These are the activations of a small neural network, seen along a few directions. Each row is one input.
Each table varies a few parts of the input and shows all the possible inputs, shuffled.
Descriptions start from the smaller parts, as in this example, which fits no table here: one of 6 places along a line, together with either a single point or one of 11 places around a ring or (one of 3 separate values, together with one of 5 places around a ring).
Shared parts are said once, and a part with two or three values counts as separate values.

Other details of the inputs shift rows strongly along two fixed directions, in all tables alike. That doesn't count.

Rows:
r1: [-115  -49   -1  -13   58  118   27  -33  -42    8   37  -36]
r2: [-34 -31 108 -73  11  -2 -26  31 -39 -45  19  62]
r3: [-94 -80 -35  65  69  86   3 -15 -11 -22  22 -41]
r4: [-37 -28  87 -34  17   4 -22  39 -21 -45  24  78]
r5: [  88   56    8  -23  -31 -106   23  -52   47   25  -36   74]
r6: [  28   27 -100   58  -15   15   -9  -54   60   80  -48  -86]
r7: [-34 -46  93 -66  46 -27  21 -43 -63 -42  42  64]
r8: [-60 -76  -4  43  58  89 -17 -34   3 -18  67 -29]
r9: [  3 -44  54  -6  10 -20  -7  72 -53 -80  35  71]
r10: [ -13   41  -64   26  -47   22   32  -35   19   75  -76 -104]
r11: [-31  25 -99  45   3  83  41 -54  58  73 -22 -49]
r12: [  16   36 -103   62  -37   33    2  -40   35   54  -44  -91]
r13: [  29   42 -102   56  -26   51   64  -25   59   83  -41  -61]
r14: [ 40  34 -21  19 -54 -53  -1  29  13  -2 -37  13]
r15: [ -4 -36  51 -29  47 -44 -63  49 -38 -85  33  28]
r16: [ 37  17  60 -37 -23 -48 -33  41  22 -34 -12  92]
r17: [ 97  60  17 -32 -39 -99 -39  11  70  19 -27  11]
r18: [  24   29 -103   55  -51   20   11  -39   35   61  -26  -81]
r19: [-40 -11 -53  59  -1  46  13  -2   1  -7 -21 -44]
r20: [ 95  91   9 -17 -61 -78  20  46  23  47 -66  36]
r21: [  76   70   17  -28  -38 -110   34  -58   42   57  -51   59]
r22: [ 40  15  53 -18 -33 -69   2  67 -30 -19 -15  59]
r23: [ 58  13  40 -61  16 -90  -8 -37   1 -37  36  64]
r24: [-83 -46 -35  -3  73 105  -2 -22 -18 -28  75 -34]
r25: [ 93  87 -28 -17 -67 -99 -34  28  31   5 -62 -20]
r26: [ 67  61  42 -38 -58 -82  -6  -6  53  64 -67  -1]
r27: [-40  -2 -52  62   1  59  41 -58  73  91 -24 -74]
r28: [-41 -30 -21   8  -4  54  49 -12 -24  39   1 -64]
r29: [ -2 -27  72 -62  26 -15 -53  42 -15 -79  56  63]
r30: [ 79  37 -23 -20 -41 -61  -3  29  18   8  -8 -10]
r31: [  20   38 -114   37  -46    9   23  -37   52   62  -25 -106]
r32: [ 21 -43  49 -14  11 -17 -33  57 -64 -77  56  56]
r33: [  7 -49  70 -37  53 -33 -22 -34 -53 -78  78  95]
r34: [  3  -8  51 -39  31   0 -56  33 -46 -67  49  79]
r35: [-84 -58   5   3  50 110  50  -2 -59  -3  40 -47]
r36: [-102  -72    6   16   60   72    6  -19  -41   -2   11  -62]
r37: [  2 -32  73 -39  18   1 -60  33 -25 -70  51  81]
r38: [-11  27 -70  56 -12   8  22 -35  53  88 -70 -74]
r39: [-87 -83  -4  57  62  95  12 -24  15 -19  49 -21]
r40: [ 55  67   2 -28 -86 -82   6  14   5  46 -73 -20]
r41: [-55 -56 -34  15  66 103  25   4 -32 -34  78 -49]
r42: [-40 -33  64  -4   2 -24 -14  64 -71 -72  23  51]
r43: [-108  -52  -20   57   36   87   19    2  -44  -24   12  -50]
r44: [ 61  93  22 -39 -48 -75 -11  26  28  39 -61  62]
r45: [ 75  25  33 -24 -11 -37 -27  53 -29 -37  16  57]
Description of these inputs: one of 5 places along a line, together with either a single point or one of 8 places around a ring.
Changing only the place on the line of 5 turns r21 into r23. The same change can be made to r4. Which row results?
Answer: r29
Start at r26 and move only the place on the ring of 8, one step at a time. The first step leads to r36. Which rows follow, in order?
Answer: r10, r40, r28, r35, r1, r2
Which other rows agree with r18 in the place on the line of 5? List them by row number.
Answer: r6, r8, r12, r32, r33, r34, r37, r45
Start at r38 and move only the place on the ring of 8, one step at a time. The first step leads to r43. Which rows follow, in order?
Answer: r42, r22, r20, r44, r4, r27

Rows:
r46: [-44 -33 -15  18  29  62   4 -36  19  21  20 -31]
r47: [ 44  38  -7 -13 -27 -46  20 -27  22  43 -34 -12]
r48: [-69 -31 -11  15  28  68   4   3 -17  -6  11 -40]
r49: [-18 -21  -9   0  19  26  24 -24  -3   6  31 -14]
r50: [-65 -35 -15  20  16  55  17  -8 -35  -3   9 -40]
r51: [-25 -35 -34  27  32  41 -20  -1 -15 -38  43 -30]
r52: [ 38   4  64 -41 -13 -68 -28  69 -42 -60  12  62]
r53: [-29 -26  -2  19  17  25   9 -25  17   2  11   1]
r54: [ 11   7  -2   0 -14 -19   9  10 -13   6 -20 -20]
r55: [-38 -47  74  -9  42   4 -28  68 -71 -94  43  77]
r56: [ 22  17 -15  -7 -10   4  18 -20  14  19   3   8]
r57: [ 29   7  74 -36   9 -61 -24  40 -25 -50   8  99]
r58: [ 62  35 -36  -5 -15 -44 -19 -29  40  15  -8  -1]
r59: [-16 -12 -29  19   2  46  17   4 -10   0  14 -20]
r60: [ 33  30 -12  17 -37 -32  -5  13  35  21 -40  -3]
r61: [ 28  51 -13 -20 -28 -26   5 -22  46  55 -45 -12]
r62: [ -1  19  -8  -7 -17  -8  19 -34   7  37 -23 -14]
r63: [ 39  33  -3   2 -34 -28 -21  20  30  26 -35 -10]
Changing only one part turns r63 into r46. The same change can be made to r48. Which row results?
Answer: r61
What is each input in this table made of?
Answer: one of 2 separate values, together with either a single point or one of 8 places around a ring

Rows:
r64: [  4 -20  16  23  18 -13 -44  40  16 -46  12  32]
r65: [ 95  76  22 -61 -49 -89 -33  33  14  -9 -23  56]
r66: [ 68  64  -1  -6 -50 -45  16 -12  49  57 -49  44]
r67: [-28 -61 118 -60  36 -50 -40  28 -80 -97  54  69]
r68: [114  63  13 -41 -52 -90 -32  53  23 -16 -13  48]
r69: [-61 -55  19 -17  61  44  13 -29 -37 -18  47 -24]
r70: [-70 -26 -37  41  32  73  15 -61  60  58 -12 -65]
r71: [ 40  54 -24  -6 -41 -10   4 -40  76  91 -54 -28]
r72: [ 26  73 -61  21 -69 -14  11  15  25  69 -85 -64]
r73: [-55 -17 -52  64  23  68  45 -60  52  54 -12 -32]
r74: [ 56  66 -55  -4 -47 -11  56 -42  56  85 -37 -12]
r75: [-94 -52  33   0  26  66  13  22 -49 -11   3 -42]
r76: [ -25  -43   94  -40   42   -2  -66   57  -63 -106   57   99]
r77: [ 45  59 -71  42 -72 -13  13  37  33  64 -72 -73]
r78: [-14 -48  96 -47  54 -35  -1  38 -92 -98  62  99]
r79: [ 108   46   18  -20  -58 -124  -37   33    3  -26  -25   35]
r80: [-40 -32 -42  25  17  37   7 -47 -18  -8  24 -49]
r81: [  4 -18  33  -9  -1 -39  19 -12 -37 -26  14  42]
r82: [-51 -45 -12   2  58  49   2 -18 -47 -42  52 -20]
r83: [-58 -15 -71  60  27  74   2 -49  50  36  -9 -59]
r84: [  62   65   57  -33  -70 -100    8   70  -19    7  -75   61]
r85: [-64 -49  21 -26  47  70  12 -20 -19 -14  57 -13]
r86: [-13 -19 -95  52  24  63  33 -41  16  28  23 -90]
r87: [-50 -63 -18  40  44  90 -15   7 -10 -33  59 -13]
What is each input in this table made of?
Answer: one of 4 places along a line, together with either a single point or one of 5 places along a line
Changing only the place on the line of 4 turns r85 into r65. The same change can be made to r75. Which row results?
Answer: r72
Which other rows does r80 become when the place on the line of 4 takes its other values? List them by row number.
Answer: r67, r79, r81
Which other rows does r87 become when the place on the line of 5 takes its other values? List them by row number.
Answer: r64, r68, r79, r86
